Each row below holds a small network's activations on one input, seen along a few directions.
In each table, some parts of the input vary, and every possible input appears once, in random order.
A made-up example of a description, with smaller parts first: ring(8) and (point or ring(11) or (values(2) and line(6))).
Shared parts are said once, and a part with two or three values counts as separate values.
(in the rows, 128 means zero)

Other details of the inputs vary at random and push rows far along two fixed directions, the same in every table; ignore that.

Rows:
R1: [124  99 113 121 176 166 157 212 123 109 128 121 136 107]
R2: [125  93 110 123 169 146 141 225 117  94 136  99 118 109]
R3: [152 150 118 133 116 131 137 126 110 123 145 113 110 128]
R4: [156 123 140  99 177 174 166 203 118 120 148 117 133 106]
R5: [112 114 106 143 109 115 117 121 128 126 122 119 104 130]
R6: [111 100 102 127 130 130 126 164 135 122 126 120 109 104]
R7: [104  67 171  57 153 130 125 159 164 123 138 162  85 102]
R8: [170 157  91 170 113 149 148 125  94 120 134 122 155 131]
R9: [152 159  89 141 150 153 161 171  83  85 161 108 177  95]
R10: [121  93 121 118 177 137 138 222 111  87 143  95 137 127]
R11: [113 120  96 139 139 126 134 162 113  93 132 110 153 110]
R12: [111  87 156  90 175 140 139 194 142 119 124 119 127 141]
R13: [144 173 120 151  98 143 144  82 113 140 139 137 150 122]
R14: [155 161 119 147 118 121 138 114  95 112 155 106 135 147]
R15: [116  96 152  91 176 141 141 183 135  78 161 143 146 105]
R16: [ 91 121 120 133  74  93  96  71 148 146 112 137 104 138]
R17: [101 127 136 125 103 110 120  79 150 141 106 138 132 142]
R18: [122 113 156  69 130 116 121 135 147 145 140 128 102 132]
R19: [117 109 116 128 138 146 142 157 141 133 117 132 119 112]
R20: [ 92  73 173  53 147 129 121 158 168 120 139 169 104  94]
R21: [ 97 132 128 142 111 107  96  88 142 155 100 142 111 123]
R22: [124 163 122 181 128 128 129  84 117 136 103 132 157 129]
R23: [106  89 131 102 182 142 120 195 137 135 111 129 106 100]
R24: [139 163 108 202 133 112 122 111  92 113 122 105 137 152]
R25: [110  87 149  38 144 138 123 168 163 157 134 142  88  95]
R26: [140 129 102 128  84 114 111 103 130 145 125 130 112 125]
R27: [122 154 123 120  80 112 115  69 131 149 135 140 117 127]
R28: [ 95 136 142 139 111  92  85  62 149 151 103 135 117 153]
R29: [105 130 150 140 102 113 102  53 167 190  84 154  89 135]
R30: [164 134 118 133 150 150 152 179 106 111 140 114 163 131]
R31: [169 159  86 172 108 150 149 126 101 125 133 125 153 119]
R32: [142 100 139 116 174 152 156 204 119  78 157 132 117  97]
R33: [150 169 114 209 132 138 139 107 106 131 109 117 131 139]
R34: [155 176 112 156 123 149 160 105  98 115 146 122 176 116]
R35: [115 142 134 161 112  94 100  81 135 149 105 125 104 151]
R36: [ 97 126 133 128 129 105 101  99 140 143 101 134 125 122]
R37: [121 127 119 108  79 104  99  92 138 148 122 140 122 132]
R38: [129 148 119 179 114 108 108  93 122 141 105 118  98 141]
R39: [106 124 142 132 151 145 124 136 141 151 102 145 135 111]
R40: [114 101 161 105 193 147 134 191 146 141 109 131 128 121]
R41: [153 156  81 158 107 124 132 125  90  98 141 112 173 121]
R42: [104  68 165  59 148 131 126 160 171 127 137 165  84  90]
R43: [134 104 135  88 126 114 113 157 135 131 133 120 121 137]
R44: [105  75 182  21 151 129 107 153 180 156 117 148 132 138]
R45: [124 126 182  78 107 113 120  75 165 175 125 143 101 152]
R46: [111 129 148 137  92  99 114  68 154 153 108 133 105 168]
R47: [149 162  98 188 125 132 158 117  86  61 161 131 171 104]
R48: [173 180  89 182 122 166 170 125  90 120 151 120 155 105]
R49: [130 133 120 117  98 104 102  96 129 126 134 124 144 151]
R50: [146 164  68 218 137 142 139 141  87 111 124 111 140 101]
R51: [108  99 156  42 162 135 122 171 151 128 147 130 130 117]
R52: [112 141 145 148 147 131 118 105 138 140 107 135 149 142]
R53: [ 98 106 134 108 132 138 129 145 149 136 114 141 129 120]
R54: [159 167  87 163 114 141 148 122  87 112 154 114 134 117]
R55: [160 149 126 147  90 123 126  88 123 145 119 126 121 155]
R56: [120 135 113 164  93  95 113  95 124 122 126 110 114 154]
R57: [146  99 101  98 160 154 138 219 109 106 143 115 138 101]
R58: [ 65  84 169  66  92  75  71  65 191 163 105 141  87 162]
R59: [130 154 146 176 130 116 121  83 124 146 106 126 129 164]
R60: [108 134 132 141 114 118 120  90 142 128 119 129 143 156]
R61: [146 150 158 122 116 124 137  85 126 146 139 125 128 158]
R62: [162 132 104 140 144 134 138 183  86  91 152  97 157 138]
R63: [131 120 132  97 121 141 128 140 137 143 122 144 146 120]
R64: [154 155 127 186 115 113 144  95  95  79 161 128 136 146]
R65: [112 135 146 151 111 117 108  61 150 176  90 147  99 144]
R66: [127 110 156 115 137 117 134 134 138 102 151 144 112 124]
R67: [133 154 149 116 115 130 131  77 136 142 139 134 148 145]
R68: [151 155 109 145 110 133 139 107 109 121 128 128 174 130]
R69: [104 103 161 104 103 108 110  89 172 164  98 138  78 158]
R70: [141 123 129 115  85 103 101  97 136 146 120 122  96 150]
R71: [181 166 102 183 128 141 154 138  78  99 145 103 176 153]
R72: [148 120 130  96 176 179 166 198 117 124 149 126 141  96]
Description of these inputs: ring(8) and (point or (values(2) and line(4))).
The inputs of R60 and R46 match in every part but the ring(8) part. If R44 is changed in the same way as R60 into R46, which row does it become? -> R30
The inputs of R61 and R13 match in every part but the ring(8) part. If R71 is changed in the same way as R61 into R13, which row does it become? -> R63
Change only the ring(8) part in R29. List by row number the other rows that result. -> R22, R33, R39, R40, R52, R59, R65
List by row number the other rows that have the ring(8) part in common with R69. -> R2, R3, R4, R32, R33, R38, R55, R70
Change only the values(2) part in R36. List by row number the other rows that result. -> R22
Change only the line(4) part in R5. List by row number the other rows that result. -> R23, R54, R57

Rows:
R73: [144 136  85 171 144 132 134 174  93  89 152  93 138 134]
R74: [145 140 114 130 103 110 122 120  99 113 145 113 138 150]
R75: [121 140 140 127  58  76 102  44 138 124 133 126 119 165]
R76: [ 82  60 170  70 202 132 119 222 164 118 106 126 108 110]
R77: [109  63 157  33 156 129 117 206 155 116 150 141 126  94]
R78: [126 174 135 150  71 118 129  21 142 172 118 151 113 146]
R79: [138 137 121 124  44  90 106  49 133 154 125 137 106 154]
R80: [108  75 130  75 133 128 115 172 160 137 118 131  86 123]
R81: [133 148 104 171 165 157 141 158 110 108 123 127 172 109]
R82: [169 187  93 208 163 174 187 171  70  63 158 102 201 126]
R83: [108 138 142 152 111  92  91  84 147 154  97 121  92 157]
R84: [ 87  63 134  47 164 145 122 213 160 122 129 134  91  88]
R85: [137 137 141  96 100 126 131  81 138 149 139 145 115 115]
R86: [107 109 122 130 103 101 100  99 144 126 132 138  99 134]
R87: [184 175  90 181 160 162 181 171  58  52 171 103 194 119]
R88: [175 175  60 225 164 176 178 181  66 102 129  99 191 111]
R89: [125 148 115 133  44  89 107  29 127 150 134 137 109 136]
R90: [111 153 125 151  99 116 115  53 144 173  97 141 120 130]
R91: [116  96 186  57 167 144 125 161 150 162 124 136 119 139]
R92: [155 155 127 134 110 127 135  94 120 115 154 141 143 123]
R93: [157 152  62 221 151 147 161 188  66  39 165  82 176 119]
R94: [153 170  55 236 161 159 169 187  64  80 137 100 162  83]
R95: [104 138 152 142 115 107 110  65 149 149  91 133 130 161]
R96: [125 149 152 142  94 120 119  49 141 157 126 157 129 145]
R97: [117  68 177  31 185 173 147 214 163 161 120 147 118 108]
R98: [147 146 153 106 104 113 118  80 131 144 140 129 120 154]
R99: [122 140 123 174  80  94 103  59 142 166  87 135  87 149]
R100: [135  66 171  12 176 156 142 209 161 146 137 143 112  99]
R101: [114 142 147 140 115 109 101  68 142 172  95 128 123 167]
R102: [ 86  61 158  72 198 137 114 219 162 128 110 145 105  92]
The inputs of R83 and R74 match in every part but one. If R94 is changed in the same way as R83 into R74, which row does it become? -> R89
What do these inputs look like to the network? -> ring(5) and ring(6)
Change only the ring(6) part in R95. List by row number the other rows that result. -> R75, R76, R82, R87, R93
Change only the ring(6) part in R86. List by row number the other rows that result. -> R77, R81, R92, R96, R102
